These are the activations of a small neural network, seen along a few directions. Each row is one input.
In each table, some parts of the input vary, and every possible input appears once, in random order.
A made-up example of a description, with smaller parts first: one of 5 places around a ring, together with either a single point or one of 9 places around a ring or (one of 2 separate values, together with one of 6 places along a line).
Shared parts are said once, and a part with two or three values counts as separate values.
(in the rows, 128 means zero)

Other details of the inputs shift rows strongly along two fixed directions, in all tables alike. That doesn't count.

Table:
r1: [146 125 135 130 145 132 132 139 107 134 138 141 117]
r2: [143 123 138 127 141 131 129 143 102 126 127 144 125]
r3: [ 86 123 147 122 133  74 141 138 161 176 131 157 141]
r4: [113 130 179 148 186  65 111 127 112 152 125 130 120]
r5: [178 133 169 183 163 140  96  85  80  98 129  76  93]
r6: [134 113  93 102  74 191 175 139 134 105 147 158 147]
r7: [120 126 173 144 196  65 106 141 107 152 129 135 119]
r8: [ 84 147 101  94 139  82 130 163 156 177 112 138 159]
r9: [ 89 120 141 117 130  85 144 139 160 151 130 152 143]
r10: [ 78 127 144 122 137  67 129 133 163 178 116 154 128]
r11: [ 75 106  88  67  88 125 183 183 173 154 141 209 170]
r12: [102 110  97  97  77 147 159 134 167 112 132 150 146]
r13: [118 132 182 151 187  66 113 133 120 156 136 125 119]
r14: [ 97 124 134 109 130 101 151 145 142 160 129 168 138]
r15: [177 122 100 141  86 200 123  99 120  63 141  93 110]
r16: [173 126  99 141  79 208 122  99 112  70 119 108 111]
r17: [188 119 116 143 125 206 135 128  86  68 153 109 114]
r18: [104 129 176 153 174  56  94 110 132 156 114 113 110]
r19: [ 77 144 111  88 153  73 118 157 157 166 110 134 167]
r20: [112 135 177 152 163  71 109 120 123 162 110 129 117]
r21: [127 125 127 136 123 122 108 107 136 111 120 117 115]
r22: [118 134 178 145 172  73 113 131 110 160 117 136 119]
r23: [ 96 147 103  91 132  99 125 157 149 160 103 136 166]
r24: [106 118  98 102  79 155 170 133 153 128 127 166 144]
r25: [ 96 103  47  64  10 214 193 143 172  88 115 186 167]
r26: [203 132 102 163  92 226 115  82  94  63 136  82  89]
r27: [188 140 162 192 158 135  76  83  94 113 140  63  80]
r28: [188 151  89 128 121 206 110 120  97  75 139  61 131]
r29: [201 167 153 185 191 135  64 104  67 123 136  28  95]
r30: [124 111  81 103  55 190 165 125 154 103 140 145 142]
Each input here is: one of 5 places around a ring, together with either a single point or one of 5 places along a line.
The inputs of r15 and r27 match in every part but the place on the ring of 5. If r9 is changed in the same way as r15 into r27, which row does it become?
> r3
Which other rows does r4 become when the place on the line of 5 takes its other values? List them by row number.
> r5, r7, r18, r21

Table:
r31: [113 120 123 119 135 101 117 137 145 149 136 139 118]
r32: [117 127 137 134 156  85 100 139 140 151 125 129 112]
r33: [105 138 115 107 119 119 140 136 151 144 112 125 158]
r34: [142 125 172 161 157  97 100  94 116 127 138 103 114]
r35: [124 144 156 156 154  88 100 117 137 161 118 100 113]
r36: [117 153 137 115 154 108 125 127 120 167 109 142 136]
r37: [130 128 131 128 145 102 109 120 143 139 150 117 131]
r38: [116 113 145 128 126  95 137 119 136 144 124 165 121]
r39: [152 140 122 142 111 149 130 114 116 130 128 123 104]
r40: [159 128 108 127 129 160 114 131 107  95 126  96 124]
r41: [143 129 118 130 128 136 109 131 138 112 134 110 117]
r42: [117 116 112 106 120 116 126 129 151 138 147 135 132]
r43: [109 122 131 126 115 123 136 138 134 123 108 167 129]
r44: [156 123 147 152 127 135 122 106 110 111 125 132 100]
r45: [101 119 144 125 138 107 123 130 121 131 108 145 134]
r46: [139 117 138 138 114 142 125 108 127 105 131 122 116]
r47: [170 139 103 119 130 166 122 124  97  83 134  88 136]
r48: [149 140 152 157 169  96  86 115 127 131 144  91 112]
r49: [147 138 134 150 170 112  97 134  96 136 119 118 116]
r50: [118 130 112 115  97 127 151 127 138 150 132 156 125]
r51: [110 136 140 138 137 100 115 127 140 163 116 125 114]
r52: [161 139 125 140 150 139 102 127 104  98 130  84 125]
r53: [ 95 107 116 104 111 136 178 139 157 115 141 157 154]
r54: [134 135 164 123 117 113 139 171 129 174 146 140 145]
r55: [159 127 127 127 120 171 129 106  86  77 120 100 128]
r56: [149 140 135 132 170 110 101 128  97 124 125  90 124]
r57: [ 99 107 112 101  86 141 150 136 156 117 119 169 135]
r58: [141 105 131 134 126 166 159 117 122  94 141 122 122]
r59: [109 127  91  98  97 133 137 150 174 116 135 146 154]
r60: [ 98 116 112 101  85 134 151 130 163 112 133 159 154]
r61: [104 134 147 109 144  87 129 129 122 128 115 129 150]
r62: [107 136 108 110  96 126 147 140 153 150 115 159 127]
r63: [154 135 154 157 132 141 104 103 116  92 130  98 113]
r64: [156 124 105 130 132 163 115 132 100 103 124 109 122]
r65: [121 113 112 109 122 121 127 128 138 141 146 142 123]
r66: [122 137 127 123 133 134 124 125 124 147 109 123 130]
r67: [ 97 119 134 113 111 110 133 134 158 127 119 151 133]
r68: [140 125 146 145 126 127 123 118 121 115 117 142 105]
r69: [138 149 153 156 157 108 105 121 115 154 107 117 101]
r70: [116 129 136 129 116 127 126 130 135 102 119 126 136]
r71: [163 125  74 108 103 205 137 130  93  82 131 117 139]
r72: [105 131 114 117 110 126 137 139 156 144 109 128 142]
r73: [112 125 124 117 134  98 116 137 155 145 138 132 127]
r74: [151 106 108 126  79 192 144 108 120  82 132 135 116]
r75: [124 136 138 146 131 109 115 114 136 153 130 109 120]
r76: [105 123 133 113 133 118 132 126 114 127 111 148 146]
r77: [117 146 123 103 137 111 137 127 135 147 113 116 155]
r78: [155 140 125 159 117 152 116 103 122 119 139  91 127]
r79: [106 126 113 119 102 127 139 129 146 154 128 142 128]
r80: [102 104 122 107  97 121 148 122 153 127 132 156 141]
r81: [133 135 129 140 130 143 118 122 124 136 111 112 114]
r82: [174 126 148 134 121 156 122 162 106 138 160 128 144]
r83: [105 128 131 131 122  98 128 120 144 165 136 126 134]
r84: [140 133 133 135 136 145 124 115  91 109 115 141 134]
r85: [128 131 136 137 155  99 100 143 134 133 121 109 120]
r86: [ 97 122 146 125 128 100 124 137 143 127 111 138 132]
r87: [115 139 112  93 120 133 145 129 134 143 111 123 151]
r88: [109 132 116 119 119 125 176 146 138 147 139 161 134]
r89: [161 146 120 138 123 176 125 113  99 118 114 116 116]
r90: [119 116  91  95  97 133 150 139 148 135 141 170 133]
r91: [133 134 148 157 158 120 138 121 107 144 144 108 108]
r92: [105 139 147 149 158  88 143 132 135 158 147 113 137]
r93: [156 108 131 143 129 169 161 116 110  94 135 142 118]
r94: [122 132 123 120 141 137 142 140 139 116 163 125 135]
r95: [162 128 101 133 111 166 123 130 118  99 133 127 107]
r96: [134 132 125 142 151 109 107 144 120 136 117 134 115]
r97: [122 141 119 137 112 129 125 123 153 134 125 116 142]
r98: [116 120  90  98  95 134 147 147 153 131 134 169 131]
r99: [165 142 114 140 155 151 108 125  80 112 127 114 123]
r100: [118 121 134 120 120 130 130 127 120 107 113 126 136]
r101: [108 130 150 125 171  97 127 142 140 147 155 126 121]
r102: [112 135 136 144 132  93 119 115 141 161 139 116 141]
r103: [107 127 120 127 122 129 165 138 139 142 147 126 136]
r104: [104 126 135 131 126  97 127 121 135 169 133 136 123]
r105: [157 105 128 139 104 171 132  96 109  94 137 126 109]
r106: [138 150 153 137 172 115 104 110  98 156 112 100 120]
r107: [122 143 132 142 133 117 119 126 144 138 113 108 140]
r108: [140 146 154 146 163 111 104 114 114 148 110  87 118]
r109: [101 119 119 107 138 128 151 152 143 138 153 155 133]
r110: [138 131 137 130 122 143 124 118 108  89 121 108 133]
r111: [108 116  97 108 115 130 129 156 147 128 120 148 137]
r112: [136 107 155 153 159 131 140 115 111 119 136 125 112]
r113: [106 121 121 115 113 130 142 138 127 123 110 172 145]
r114: [169 121  77 113  88 235 170 132 111  68 162 143 126]
r115: [154 110 162 128 109 137 147 158 122 135 135 152 148]
r116: [147 140 134 149 154 118  95 132 126 110 128  93 122]
r117: [ 97 117 144 128 131 104 124 136 136 133 108 150 127]
What is each input in this table made of?
> one of 3 separate values, together with either a single point or (one of 4 places along a line, together with either a single point or one of 6 places along a line)
The inputs of r49 and r113 match in every part but the choice among 3 separate values. If r85 is changed in the same way as r49 into r113, which row does it become?
> r86
The inputs of r62 and r95 match in every part but the choice among 3 separate values. If r69 is changed in the same way as r62 into r95, which row does it become?
> r96
A walk changes only the place on the line of 4. It starts at r92 and steps to r103. List the rest of the walk in order.
> r91, r88
A walk changes only the place on the line of 6. It starts at r105 and steps to r74. List the rest of the walk in order.
> r57, r117, r45, r76
Which other rows does r100 become when the place on the line of 6 takes its other values? List them by row number.
> r46, r55, r67, r80, r86

Table:
r118: [166 152 129 172 161 137  89  79 124 141 128  64  75]
r119: [ 98 123 147 111 170  88 147 164 127 148 117 178 130]
r120: [ 89 127 121 132 141  99 116 110 149 124 118 127 127]
r121: [121 134 146 133 114 139 148 118 121 156 117 137 161]
r122: [134 129 123 124 158 112 103 151 129 123 130  97 146]
r123: [119 138 130 118 158 106  98 160 125 129 113 102 141]
r124: [203 119 152 162 176 152 109 103  55  88 155  95  93]
r125: [129 107 111 131  71 168 140 121 150  80 143 156 125]
r126: [177 169  93 143 139 145 109 142 132 139 149  82 128]
r127: [ 83 120 163 122 155  70 153 140 150 159 140 138 142]
r128: [ 74 127 160 120 139  81 151 145 148 179 114 156 158]
r129: [130 142 117 124 115 128 117  86 113 127  86 106 121]
r130: [112 169 162 117 174  51  74 145 115 185 103 110 144]
r131: [178 115 143 158  92 159 114  99 106 103 108 120 105]
r132: [153 104 109 123  56 196 140 107 144  67 162 141 121]
r133: [112 162 180 173 184  41 120 136 142 222 160 108 107]
r134: [ 72 113  78  84  86 134 149 120 186 115 132 161 161]
r135: [162 119 131 128 107 180 161 104 113  85 169  98 130]
r136: [194 129 125 140 134 215 137 121  65  72 128 127 103]
r137: [113 102 118 111  80 137 139 132 183 162 142 151 107]
r138: [ 63 120  80  88  86 125 156 135 170 119  99 161 152]
r139: [ 98 112 145 130 106  83 130 140 157 147 104 170 130]
r140: [117 125  70  99  68 178 154 109 136  89  95 132 137]
r141: [131 153 131 118 148 119  94 148 112 133 107 100 136]
r142: [146 139 163 142 179 115 113 131  86 148 117 152 116]
r143: [128 105  66 102  88 174 159 157 112 142 170 170 129]
r144: [145 124 151 152 136 157 144 121 106 109 135 100 124]
r145: [121 119 153 127 182  85 133 143 110 141 130 153 119]
r146: [192 137 139 155 177 135  81 118  97 102 150  54 127]
r147: [ 82 104 101 103  60 133 164 156 178 108 119 192 146]
What is each input in this table made of?
> one of 5 separate values, together with either a single point or one of 5 places along a line
The inputs of r143 and r118 match in every part but the choice among 5 separate values. If r136 is changed in the same way as r143 into r118, which row does it become?
> r140
Which other rows does r125 become when the choice among 5 separate values takes its other values? List them by row number.
> r120, r122, r127, r145
